These are the activations of a small neural network, seen along a few directions. Each row is one input.
In each table, some parts of the input vary, and every possible input appears once, in random order.
Descriptions start from the smaller parts, as in this example, which fits no table here: values(3) and (point or ring(9) or (ring(5) and line(6))).
Shared parts are said once, and a part with two or three values counts as separate values.
In the rows, zero is written as 128.

Other details of the inputs shift rows strongly along two fixed directions, in all tables alike. That doesn't count.
These rows show it; all are for the same input, with only those details redrawn:
[139  90  94  91 128 151 137  94 149 188 137 134]
[105 137 117 132 115  99 121 190 140  82 139 125]
[151 124  73  87 117  93 127 109 113 110 199 129]
[105 131 114 134 117  98 119 189 140  80 139 127]
[146 119  80  90 116  96 119 117 116 113 193 128]
[148 107  79  89 123 124 130 106 135 148 165 134]
[104 133 113 134 115  98 121 190 138  82 138 126]
[101 111 118 132 123 141 130 167 164 142 100 134]

A family of inputs:
r1: [130 121  83 137 126 146 105  67 137 158 121 119]
r2: [120 127  62  94 128 126 109  62 129 142 133 112]
r3: [ 86 133 106 129 132  92  89 173 137  75 126 102]
r4: [129 122 113 165 104 112 100 172 153 105 136 117]
r5: [114 139 173 171  93 138 111 208 154 112 112 131]
r6: [132 128 193 178 123 175 163 197 148 176  82 136]
r7: [104 147 149 162 112 144 112 136 123 119 107 124]
r8: [167 137  91 119 126  96 104  57 103 107 182 147]
r9: [129 124  92  96 146 120 118  60 127 147 130 157]
r10: [ 93 152 168 142 136 110 118 167 131  63  70 150]
r11: [199 159 132 119 140  87 135  69  67 107 204 147]
r12: [ 95 137 150 118 135 152 135 140 127 101  80 125]
r13: [126 147 189 161 140 134 146 187 107 107 129 116]
r14: [174 128 137 115 132 151 148  93 102 156 159 112]
r15: [158 120 129 131 139 160 116  48 136 201 113 159]
r16: [168 129  93 125 101 114 119 115 125 116 197 130]
r17: [ 74 133 173 153 138 151 149 177 129 119  42 125]
r18: [121 146 161 157 124 154 128 139 118  98 105 123]
r19: [ 94 155 139 114 124  65  97 190  94  33 173 112]
r20: [138 109  99 150 138 146 101  68 156 170  93 136]
r21: [160 130 118  91 147 108 139  60  94 143 137 151]
r22: [101 117 133 155 137 164 118 147 154 141 102 119]
r23: [ 95 110  97 108 150 169 136  83 142 172  94 132]
r24: [109 131 141 134 109  95 107 197 124  83 142 128]
r25: [ 82 118 118 121 145 152 125 149 157 134  91 122]
r26: [ 94 140 143 128 135 133 112 122 144 142  72 157]
r27: [194 149 121 119 129  90 133  60  75 103 185 142]
r28: [156 103 130  96 126 157 162 113 129 204 113 130]
r29: [101 130 184 182 131 187 155 152 135 159  46 125]
r30: [105 140 150 119 136 111 120 181 109  59 128 112]
r31: [107 139 159 124 141 109 134 183 106  78 119 107]
r32: [173 160 120  81 147  82 140  71  73 121 184 148]
r33: [124 123 166 140 129 125 151 200 118 132 112 128]
r34: [136 154 165 167 125 100 106 150 109  48 126 143]
r35: [164 151 144 133 133 123 149  99  63 112 178 118]
r36: [ 91 142 177 167 119 142 105 195 143 104 103 120]
r37: [108  91  95 112 149 187 122  46 185 242  30 150]
r38: [154 131 133  84 155 126 153 103  91 158 161 118]
r39: [131 113 140 100 161 194 180  70 126 244  70 135]
r40: [106 166 118 163 116  84  97 161 101  19 171 117]
r41: [140 102 159 126 146 217 145 103 157 198  84 123]
r42: [138 146  86  72 135  92 118  64  77  96 202 132]
r43: [106 127 116 128 113 113 119 177 146 106 128 127]
r44: [113  89 178 199 116 133 177 127 217 192  76 106]
r45: [145 118  81 125 124 135 101  82 135 156 154 101]
r46: [151 102  61  91 119 112 113  96 140 152 167 121]
r47: [129 115 185 178 112 177 155 191 155 162  70 129]
r48: [132  76 125 123 130 104 186  56 190 212 132 112]
r49: [172 131 108  80 114  99 129 117  98  99 201 127]
r50: [152 133 157 152 107 135 128 180 132  96 141 128]
Q: What is each input in this table made of?
A: values(2) and (point or (line(4) and line(6)))
Q: The inputs of r49 and r50 match in every part but the values(2) part. If r37 is changed in the same way as r49 into r50, which row does it become?
A: r20
Q: The inputs of r16 and r43 match in every part but the values(2) part. If r13 is changed in the same way as r16 into r43, which row does it become?
A: r38
Q: Start at r38 and move only the line(6) part, one step at a time. The first step leads to r31. Which rows follow, in order?
A: r30, r19, r25, r3
Q: Change only the values(2) part in r11. List by row number the other rows that result.
A: r32

A family of inputs:
r51: [ 76  95 119 135 142 175 130 159 194 192  52 127]
r52: [119 141 142 162 113  99 106 179 131  59 131 131]
r53: [154 108 114 104 136 156 145  93 132 201 139 131]
r54: [135 114  71  86 133 116 113  43 131 163 154 134]
r55: [156 143 101 102 124 112 123  85  79 109 186 119]
r56: [104 137 138 144 123 135 110 166 123  83 108 124]
r57: [ 59 123 126 145 136 148 108 167 159 130  44 135]
r58: [140 112 134 113 139 137 149  93 132 153 121 128]
r59: [141 140 129 103 132 103 131 100 100 101 162 126]
r60: [148 127 122 120 126 118 139 110 121 139 149 117]
r61: [112 157 145 125 129  92 124 168  93  43 141 125]
r62: [136 104 121 117 140 193 132  67 159 210  91 132]
r63: [115 155 149 164 125 102 111 170 114  69 133 132]
r64: [111 152 158 142 132 100 123 170 117  68 119 136]
r65: [154 144 109 122 108  84 127 120  93  78 205 116]
r66: [119 131 137 138 134 167 130 128 128 159  91 140]
r67: [152 145 110 116 119  93 101 113 101  75 187 131]
r68: [158 122 101 107 115 117 123  98 118 123 175 117]
r69: [ 99 130 154 158 121 135 129 192 142 115 107 112]
r70: [149 108 115 120 126 149 130  83 143 163 130 123]
r71: [133 152 129 126 133 100 115 140  89  83 154 136]
r72: [ 95 143 161 167 132 141 123 165 141 112  87 121]
r73: [146 132 120 132 121 116 133 103 116 116 163 122]
r74: [139 137  65  97 116  61 110 110 115  77 200 119]
r75: [141 114 123  91 126 130 146 109 121 152 152 120]
r76: [109 141 153 142 119  97 138 180 124  69 128 120]
r77: [ 99 141 161 139 139 138 131 174 126 108  78 142]
r78: [151 120 104 104 131 158 116  86 118 160 130 141]
r79: [151 116 121 116 127 141 146  92 134 188 129 133]
r80: [100 118 172 174 140 152 135 164 166 159  51 135]
r81: [153 123 110 121 116 128 124 116 131 136 148 132]
r82: [ 98 111 103 132 130 122 119 116 163 139 101 132]
r83: [125 127 145 146 131 116 137 131 128 117 125 122]
r84: [134 107 133 119 150 186 146  63 147 224  88 130]
r85: [158 117 117 127 127 144 137  76 131 182 136 135]
r86: [148 108 105 101 122 150 127 108 134 160 154 119]
r87: [160 131 106 110 120 115 130 118 108 133 184 124]
r88: [151 127 130 112 127 108 138 102 117 127 146 133]
r89: [140 148 125 144 107  94 127 153 111  83 168 130]
r90: [128 116 139 116 131 141 145 143 137 153 121 137]
r91: [103 122 150 154 120 146 117 199 157 120  92 128]
r92: [107 153 148 147 137 108 119 174 104  70 116 117]
r93: [152 125 123 114 141 140 131  76 119 172 136 140]
r94: [104 131 163 151 126 132 145 180 150 122  83 137]
r95: [ 92 113 162 156 135 166 143 181 163 165  63 120]
Q: The inputs of r78 and r52 match in every part but one. If r61 is changed in the same way as r78 into r52, which row does it become?
A: r58
Q: The inputs of r70 and r68 match in every part but one. If r88 is changed in the same way as r70 into r68, which row does it become?
A: r94
Q: What is each input in this table made of?
A: line(5) and (point or (values(2) and line(4)))
Q: Change only the values(2) part in r67. List by row number the other rows that result.
A: r62
Q: Change only the values(2) part in r77. List by row number the other rows that result.
A: r61
Q: Change only the line(5) part in r66. List by row number the other rows that result.
A: r63, r85, r87, r89
Q: Change only the line(4) part in r60. List by row number the other rows that result.
A: r65, r68, r76
Q: Which other rows agree with r53 in the line(5) part? List them by row number.
A: r51, r69, r75, r86, r87, r90, r91, r95

A family of inputs:
r96: [148 145 138 162 115 124 118 136 109 103 151 124]
r97: [133  98 115 111 129 122 149 109 163 177 131 120]
r98: [106 140 179 156 142 117 151 154 132 110  92 134]
r99: [163 114 116 144 116 156 122 108 144 158 141 121]
r100: [175 123 124  86 134 135 153  70  99 163 153 143]
r101: [161 115  90  79 127 165 125  87 115 166 162 126]
r102: [119 137 183 162 134 129 134 170 132 117  91 139]
r103: [139 155 137 103 130 112 120 135  76  72 167 121]
r104: [ 93 115 148 185 113 157 127 181 180 149  76 117]
r105: [128 129 116 141 107  83 130 138 132  85 176 100]
r106: [152 125 134 133 131 147 130 114 125 168 125 143]
r107: [159 119 135 127 140 153 155  49 120 188 124 120]
r108: [124  94 123 133 130 160 141 128 178 206  95 130]
r109: [117 112  98 100 129 159 127 129 135 161 129 118]
r110: [ 69 132 139 171 139 130 100 151 174 116  42 151]
r111: [ 85 110 146 151 123 148 138 197 171 146  70 131]
r112: [133 130 168 166 128 162 135 125 136 150  97 128]
r113: [115 132 101  93 124  91 123 143 110  83 179 103]
r114: [ 85 147 105 125 137 109  82 140 111  61 112 130]
r115: [123 130 148 155 115 122 120 187 147 100 121 137]
r116: [121 130 112 104 117  66 137 152 122  81 176 114]
r117: [134 118  90 133 134 147 103  31 144 165 124 135]
r118: [120 133 140 139 111 116 122 192 135  90 126 137]
r119: [147 152 129 123 122 101 123 151  96  87 164 142]
r120: [138 144 140 108 137  80 150 121  84  85 159 128]
r121: [128 128 126 111 140 193 127 115 123 186  98 133]
r122: [124 154 134  99 142  98 130 125  73  75 164 114]
r123: [145 125  69  83 139 102 113  47 117 139 140 147]
Q: The inputs of r105 and r97 match in every part but one. If r117 is changed in the same way as r105 into r97, which row does it become?
A: r110
Q: What is each input in this table made of?
A: line(4) and (point or line(6))
Q: Start at r98 and move only the line(6) part, one step at a time. The first step leads to r102. Which rows follow, in order?
A: r106, r115, r108, r97
Q: Start at r122 and move only the line(4) part, one step at a time. The first step leads to r120. Which rows follow, in order?
A: r98, r107
